These are the activations of a small neural network, seen along a few directions. Each row is one input.
In each table, some parts of the input vary, and every possible input appears once, in random order.
Descriptions start from the smaller parts, as in this example, which fits no table here: line(6) and (point or ring(9) or (values(2) and ring(5))).
Shared parts are said once, and a part with two or three values counts as separate values.

Other details of the inputs shift rows strongly along two fixed directions, in all tables alike. That doesn't count.
To show where, the next rows are all for the same input, with only those details redrawn:
[-21  22 -13  -8   7   5 -11  30 -12 -14   2  15]
[  1  -8   9   1   3   3  -3  -8   1   0  14 -13]
[-15  15 -12  -8   7   3  -9  25 -10 -10   2  13]
[  4 -11  12   2   2   4  -3 -13   3   0  16 -17]
[ 23 -32 -31 -36   5 -24   0  18   0  22 -19  38]
[-7  4 -3 -5  5  2 -6 10 -5 -5  7  2]
[-8  4  0 -3  5  4 -6  7 -5 -6  9 -2]
[  0  -6   9   1   3   4  -4  -8   1  -2  15 -14]

Rows:
R1: [ -5  -4   9  -2  -1  -1   8  -4   2 -10  -1 -12]
R2: [ 14 -11  22  10  -4  -3   5 -20  12  -7   2 -16]
R3: [ 15 -12  15  16  -3  -4   2 -15   8   3  16 -18]
R4: [  2  -2  16   8   0  -5   7  -7   6 -11   2 -11]
R5: [ -4   2   1  -7   9  11   0  -4  -6   3   4 -11]
R6: [-9 12 -5  6  5  9  7  9 -5  6 -2 -5]
R7: [-10   7   8   2   2  -1   8   9  -1 -12  -2  -1]
R8: [ -2  -4   9  -6   3   6  13 -14  -1  -2  -5 -21]
R9: [-22  25  -4  -7   4   1   8  26  -8 -12 -12  10]
R10: [  1 -14  10   1   1   6   3 -22   7  12  12 -24]
R11: [-11  22 -17   5   1   3 -20  29  -7  -6  -3  19]
R12: [-20  27 -13  -3   5   5 -11  32 -17   1   3  12]
R13: [ -5   7  -3   3   1   6 -13   3   3  -9   2   1]
R14: [  5  -1   4  10   1  -2 -11   0  -2   2  15  -7]
R15: [  7  -2   8  19  -5   2  -2  -5   9  -1   6 -10]
R16: [  9   1   6  10  -2   2 -16  -2  -1   1  11  -6]
R17: [ -4  10   0   2  -4   8  -2  -2   5 -16 -13  -2]
R18: [ 14  -4   7  16  -4  11 -14 -15   7   6  10 -12]
R19: [-12   3  -7  -2   4   4  -5  10  -1  -3   4   2]
R20: [  7 -16  11  15  -2   2  -3 -14   5  15  19 -20]
R21: [ 10 -11  11   6   4   8   0 -18  -3  19  15 -24]
R22: [ -1  -5   4   7   2   3  -6 -10   7  -3  11 -12]
R23: [ -6   5   8   1  -9   2  13 -31 -14  10   6   2]
R24: [ 30 -21 -20 -24  -2 -19   4  11   8   9 -33  38]
R25: [-10   7   4   3 -13  -8   7 -18 -14   2   9  16]
R26: [ -8  20 -16  -3   2  12 -17  18  -2 -13  -9  17]
R27: [ 34 -41 -13 -21 -14 -37  12 -32   1  32 -10  38]
R28: [ -5  -1   9   3   5   7  16  -9   4   2  -7 -16]
R29: [ -7   6   4  -1  -1  -3   2   2   1 -17  -3  -6]
R30: [ -3  20 -11  -5   3  10 -17  16  -5 -14  -5  16]
R31: [ 19 -33 -22 -31   1 -26  20  10   9  27 -32  30]
R32: [-19  16  -2 -11   2   2   7  13  -6 -12  -9  -1]
R33: [-13  21 -11  -9  -1  -2  -5  23  -5 -23 -17  17]
R34: [ -4  -8   9  -1   2   8  15 -20   4   2  -5 -27]
R35: [ 33 -46 -12 -19  -2 -31  16  -7  18  22 -25  22]
R36: [  5  14  -1   8  -1  10 -19   7  -4  -4   5   3]
R37: [ -1  16   2   5 -14   3  -4 -19  -9  -5   0  20]
R38: [-16  17 -13   6   2   0   0  31  -6  -4  -2  15]
R39: [-2  5  4  5  0  2  6  5 -2  6  8 -8]
R40: [-17  12  -1   2   2  -1   8  18   0 -12  -9   7]
R41: [ -6  16  -5  -2   3   5 -16  13  -4 -15   1   8]
R42: [  0   0   0  14   0   0 -11   1   1   5  12  -6]
R43: [  2  21  -9   5  -1   7 -10  22  -3 -11  -6  16]
R44: [  7 -13  15   7  -7   0   4 -24  14  -7  -3 -21]
R45: [-10   3  -4  -4   8  13   1  -3  -3   5   1 -11]
R46: [  5   1  12  11  -4   7   2 -12  11 -10  -7  -8]
R47: [ -3  11   7   7 -15  -5  -2 -22  -8  -4   6  15]
R48: [  0 -17  15   4  -4  -1  12 -21  11  -2   1 -24]
R49: [-14  16  -9   4   1   2   5  21  -4   4  -2   5]
R50: [  8 -16  14   2   2   3  -1 -19   5   3  17 -20]
R51: [ 19 -10  16  16  -5   0  -1 -15   9   1  12 -16]
R52: [10  3  3 16 -4  9 -4 -4  9 -2  1 -4]
R53: [-25  23 -13  -4   2  -2   0  25  -3 -23 -15  12]
R54: [  2  -3   8  10   1   2  -8  -1  -4   6  18 -12]
R55: [ 28 -27 -24 -24   4 -17  13   9   0  32 -19  23]
R56: [ -2   0   1   7   5  11  -1  -5  -5  16   7 -15]
R57: [ -9  13  -7  -3   5   1 -12  14  -5 -12   4   7]
R58: [  6 -11  19   2   4   5  17 -21   4   5  -1 -24]
R59: [  4 -12  10  11  -1   4   0 -17   4  20  16 -23]
R60: [-4  7 -2 15 -1 -2  0 10  3 -4  5  0]
R61: [ 38 -44 -14 -17  -2 -26  11   0   8  31 -10  20]
R62: [  7   3   8   1  -5   6  -2 -11   6 -15  -8  -7]
R63: [ 21 -23 -25 -24  -1 -26   7  18  10  11 -36  42]
R64: [ -8   4  11   2 -14  -5  12 -30 -12  10  10   5]
R65: [-12  10   0  -7   5   7  -4   6  -6  -1   7  -5]
R66: [-26  19 -12 -12   2   2   7  21  -5 -10 -16   6]
What is each input in this table made of? -> line(6) and (point or (values(2) and ring(5)))
The inputs of R29 and R62 match in every part but the line(6) part. If R53 is changed in the same way as R29 into R62, which row does it become? -> R17
The inputs of R13 and R22 match in every part but the line(6) part. If R47 is changed in the same way as R13 into R22, which row does it become? -> R27
Which other rows does R38 become when the line(6) part takes its other values? List them by row number. -> R6, R15, R49, R52, R60
Which other rows does R19 become when the values(2) part takes its other values? List them by row number. -> R50
Which other rows does R39 become when the values(2) part takes its other values? List them by row number. -> R49

Rows:
R67: [-2  0  2 -1  1  2 -1  1  3 -4 -1 -7]
R68: [-2  3  1  3 -2  2  1 -4 -3  1  5  0]
R69: [-1  3  3  4 -3  0  2 -3  0 -4  1  0]
R70: [ 1  0  2  6  0  2 -1  3  3 -3  3 -3]
R71: [-1  2  1  1  2  4 -2 -3 -2 -1  2 -3]
R72: [-4  1  3 -2 -1  2  4 -2  0 -4 -2 -5]
R73: [-1  3  4  1 -1  1  4 -3 -1 -4 -2 -3]
R74: [-5  2  2  4 -1  1  3 -1 -2  4  3 -3]
R75: [  1  -4 -14 -12   1 -11   2  12  -5   9  -7  20]
R76: [-7  0  2 -1  2  1  5 -1 -1  2  2 -6]
R77: [ 0  1  1  5  2  4 -3  3  1  2  4 -4]
R78: [ 1  2  2  5 -2  1 -3  0  3 -3  2 -3]
R79: [-4  2  2 -3  2  4  0 -3 -1 -1  2 -4]
R80: [ -5   6 -23 -16   3 -11   4  27  -6   1 -22  30]
R81: [-2  2  3  1 -1  1 -3 -4 -3 -1  6  0]
R82: [ 0  1  1  2  0  1 -6  0 -2  0  7 -3]
R83: [ 0  2  2  2  0  2  0 -3  1 -5 -2 -3]
R84: [ 0  2  0  4 -1  3 -4 -4 -2  0  5 -1]
R85: [-1  3  4  3 -3  1  2 -3  0 -3 -1 -1]
R86: [-2  3  2  0  0  3  2 -3 -4  1  2 -3]
R87: [ 0  2  2  5 -2  1 -2 -4  2 -5  1  0]
R88: [-4  2  4  5 -2 -1  5 -1  1 -1 -1 -2]
R89: [ 1  1  3  3 -1 -1 -4  1  1 -4  3 -3]
R90: [ 2 -3 -4 -6 -1 -5  0  1 -4  5  0  8]
R91: [-1  2  5  2 -3 -1  1 -3 -1 -4  2 -1]
R92: [-1  3  2  2 -1  4 -2 -4 -1  1  3  0]
R93: [-5  1  2 -3  1  3  3 -2 -3  0  2 -5]
R94: [ 0  2  1  4 -1  3 -5  0  0  2  4 -4]
R95: [-1  1  1  2  0  1 -5 -3 -3 -1  6 -1]
R96: [ 0  3  3  3 -2  1 -1 -5  2 -5  1  1]
R97: [-4  2  1  4 -1  0  3 -2 -2  3  5 -2]
R98: [-3  1  3 -2  0  3  2 -4  2 -5 -2 -4]
R99: [-1  4  1  2 -1  3 -2 -5 -1  0  5  1]
R100: [ -2   4 -23 -14   5  -8  -6  30  -7   3 -11  28]
R101: [-1  3  5  1 -2  0 -2 -4  0 -6  2  1]
R102: [ 1  1  0  5  1  3 -3  3  1  1  6 -3]
R103: [ 0  2  1  1  2  3 -3  0 -1  1  3 -6]
R104: [ -1  -5 -14 -15   2 -10   7  13   0   5 -16  16]
R105: [-3  0  2 -1  1  3  0 -2  2 -6 -2 -5]
R106: [ 4 -2 -3 -6  0 -3  2  0  1 -1 -8  7]
R107: [ -9  13 -18 -10   1  -3  -2  24 -10   1 -12  26]
R108: [ 38 -46  -1 -12   0 -17  10 -19  16  25  -9   0]
R109: [ 32 -44  -3 -16  -1 -14   8 -24  11  26  -6  -1]
R110: [ 2 -6  1 -2  5  2  1  1  3  3  2 -7]
R111: [ 5 -4 -4 -1  1 -3 -1  8  3  2 -5  6]
R112: [-1  3  4  3 -2  2 -1 -4  2 -4 -1  0]
R113: [ 1  2  0  4 -1  2 -5  0  0  1  6 -3]
R114: [-4  2  2  2  2  1  5 -1 -2  3  2 -5]
R115: [-1  2  1  4 -1  4 -4 -3 -2  1  3 -2]
R116: [ 1  2  2  2  1  2 -1  0  2 -4 -1 -5]
R117: [ 0  1  2  3  4  4 -1  3  0  1  3 -6]
R118: [-1  3  2  0  1  4 -1 -4 -2  0  2 -2]
R119: [-4  1  4  3 -1 -3  3 -1  0 -3  2 -2]
R120: [ 1  2  2  5 -2  2 -3  0  3 -2  0 -3]
R121: [ 1  0  3  4  1  0 -2  3  2 -4  4 -3]
R122: [ 0  1  3  3 -1  0 -3 -3  0 -6  2 -1]
R123: [-2 -1  3  1  4  3  1  4  4 -4  0 -7]
R124: [-3  2  3  5 -2 -2  5 -2  1 -2  1 -1]
R125: [ 0  2  2  4 -2  2 -2 -3  2 -4 -1 -1]
R126: [-3  1  1 -1  2  3 -2  1  0  0  3 -7]
The inputs of R97 and R124 match in every part but one. If R114 is changed in the same way as R97 into R124, which row does it become? -> R80
What is each input in this table made of? -> values(2) and line(5) and line(6)
Which other rows does R85 become when the line(6) part takes its other values? List them by row number. -> R88, R111, R112, R120, R125
A walk changes only the line(5) part. It starts at R105 and steps to R83. List the rest of the walk in order. -> R125, R87, R122

Rows:
R127: [-3  3  5  4 -3  0  5 -5  0 -3 -1 -1]
R128: [-4  3  4  1 -2  1  4 -6  0 -4 -1 -1]
R129: [ 2  2  3  4  0  3 -6 -1  0 -1  6 -2]
R130: [ 1  3  2  7 -2  1 -5 -1 -2  1  8  0]
R131: [-5  2  3  0  1  2  3 -3 -1 -2  2 -4]
R132: [ -1   4 -35 -23   5 -12  -5  41  -6   5 -25  41]
R133: [ 1  2  2  4 -1  3 -7 -3 -2 -1  6 -2]
R134: [-2  2  2  5  0  2 -1  0 -1  3  5 -4]
R135: [-2  0  3  1  2  1  2  1  3 -4  0 -7]
R136: [-12  12  -9  -5   2  -2   1  17  -7  -4  -6  13]
R137: [ 37 -48  -3 -18  -6 -21  14 -28  14  28 -14   6]
R138: [-2  3  5  1 -1  2  4 -4  1 -6 -3 -3]
R139: [-2  2  1  2  1  4 -2 -1 -1  1  4 -6]
R140: [-2  1  4  3 -1  1  3 -2  4 -7 -4 -5]
R141: [-4  1  3 -1  0  2  2 -3 -1 -2  1 -6]
R142: [-3  2  1  3  1  4 -1 -1 -1  2  5 -4]
R143: [ 0  1  2  2  2  4 -2  1  0  1  3 -6]
R144: [ 0  2  1  5 -1  2 -6 -3 -2  0  7  0]
R145: [ 2  1  2  5  0  2 -7  1  3 -3  5 -3]
R146: [-3  1  4  0  2  2  3 -1  0 -3  1 -6]
What is each input in this table made of? -> line(4) and line(5)
Which other rows does R127 become when the line(5) part takes its other values? List them by row number. -> R128, R137, R138, R140
Which other rows does R146 become when the line(5) part takes its other values? List them by row number. -> R131, R135, R136, R141
